Each row below holds a small network's activations on one input, seen along a few directions.
In each table, some parts of the input vary, and every possible input appears once, in random order.
Descriptions start from the smaller parts, as in this example, which fits no table here: line(6) and (point or line(9) or (values(3) and ring(8))).
Shared parts are said once, and a part with two or three values counts as separate values.
In the rows, 128 means zero.

Other details of the inputs vary at random and push rows far along two fixed directions, the same in every table; ignore that.

A family of inputs:
r1: [241,134,61,158,148,71,201,147,214,178,140,133]
r2: [87,128,152,132,133,141,103,120,89,94,123,133]
r3: [163,163,140,132,123,117,119,104,162,84,170,157]
r4: [118,106,130,134,148,132,128,131,133,158,124,124]
r5: [143,170,140,121,104,124,125,110,141,84,151,146]
r6: [159,184,127,120,102,115,125,127,147,78,145,153]
r7: [152,88,82,128,136,124,154,175,163,224,95,100]
r8: [141,121,120,124,127,133,144,131,149,169,130,121]
r9: [95,61,113,127,163,144,126,156,108,194,95,86]
r10: [95,76,135,122,138,154,139,130,107,198,109,100]
r11: [108,138,133,118,109,133,115,127,101,100,125,130]
r12: [142,166,134,131,123,117,112,127,136,74,143,155]
r13: [60,100,157,118,125,157,114,121,64,134,101,109]
r14: [155,171,120,131,118,108,114,129,150,71,153,158]
r15: [87,125,156,129,133,139,104,116,91,96,124,133]
r16: [97,124,146,111,113,144,105,115,84,94,125,108]
r17: [156,186,127,123,102,116,126,123,150,81,150,151]
r18: [175,141,101,136,129,106,128,149,177,129,135,140]
r19: [92,116,161,129,134,146,104,102,95,100,136,132]
r20: [115,104,118,123,135,137,145,146,131,185,107,110]
r21: [160,109,101,138,127,110,176,117,122,156,112,110]
r22: [110,137,150,120,113,138,119,108,109,110,134,129]
r23: [135,117,118,136,148,126,137,140,153,159,127,128]
r24: [86,109,150,131,141,142,112,122,97,121,119,125]
Description of these inputs: values(2) and (point or line(11)).
The inputs of r6 and r12 match in every part but the values(2) part. If r8 is changed in the same way as r6 into r12, which row does it become?
Answer: r19

A family of inputs:
r25: [151,87,83,147,152,108,143,162,145,175,107,120]
r26: [161,122,88,105,125,131,150,165,172,201,126,101]
r27: [219,147,104,138,128,91,153,108,199,123,166,143]
r28: [83,79,159,145,144,142,129,93,68,132,116,113]
r29: [153,153,144,127,121,118,113,87,120,49,172,137]
r30: [146,161,152,145,122,111,131,84,121,53,159,160]
r31: [77,108,131,105,119,149,109,143,87,136,99,90]
r32: [123,127,109,124,132,132,159,157,141,191,103,123]
r33: [139,208,138,121,101,116,130,122,137,65,145,169]
r34: [139,173,147,149,135,107,132,96,118,50,151,168]
r35: [77,96,155,102,106,161,110,111,76,142,109,99]
r36: [157,90,94,146,158,114,143,161,149,174,105,110]
r37: [216,174,94,154,143,81,173,129,205,123,158,166]
r38: [124,109,88,117,118,130,129,181,135,184,93,113]
r39: [105,98,158,141,130,140,124,80,84,103,135,120]
r40: [69,106,158,116,110,158,122,116,72,144,105,110]
r41: [104,134,133,110,105,143,101,149,99,110,105,117]
r42: [161,119,97,120,117,131,162,149,175,208,120,111]
r43: [104,82,124,137,155,128,125,126,98,134,111,95]
r44: [91,136,150,117,108,146,128,120,95,122,117,129]
r45: [89,180,179,123,160,152,21,150,192,70,184,193]
What is each input in this table made of?
Answer: point or (values(2) and line(10))
Change only the line(10) part in r33. List by row number the other rows that result.
Answer: r26, r31, r32, r35, r38, r40, r41, r42, r44
Change only the values(2) part in r26. List by row number the other rows that result.
Answer: r29
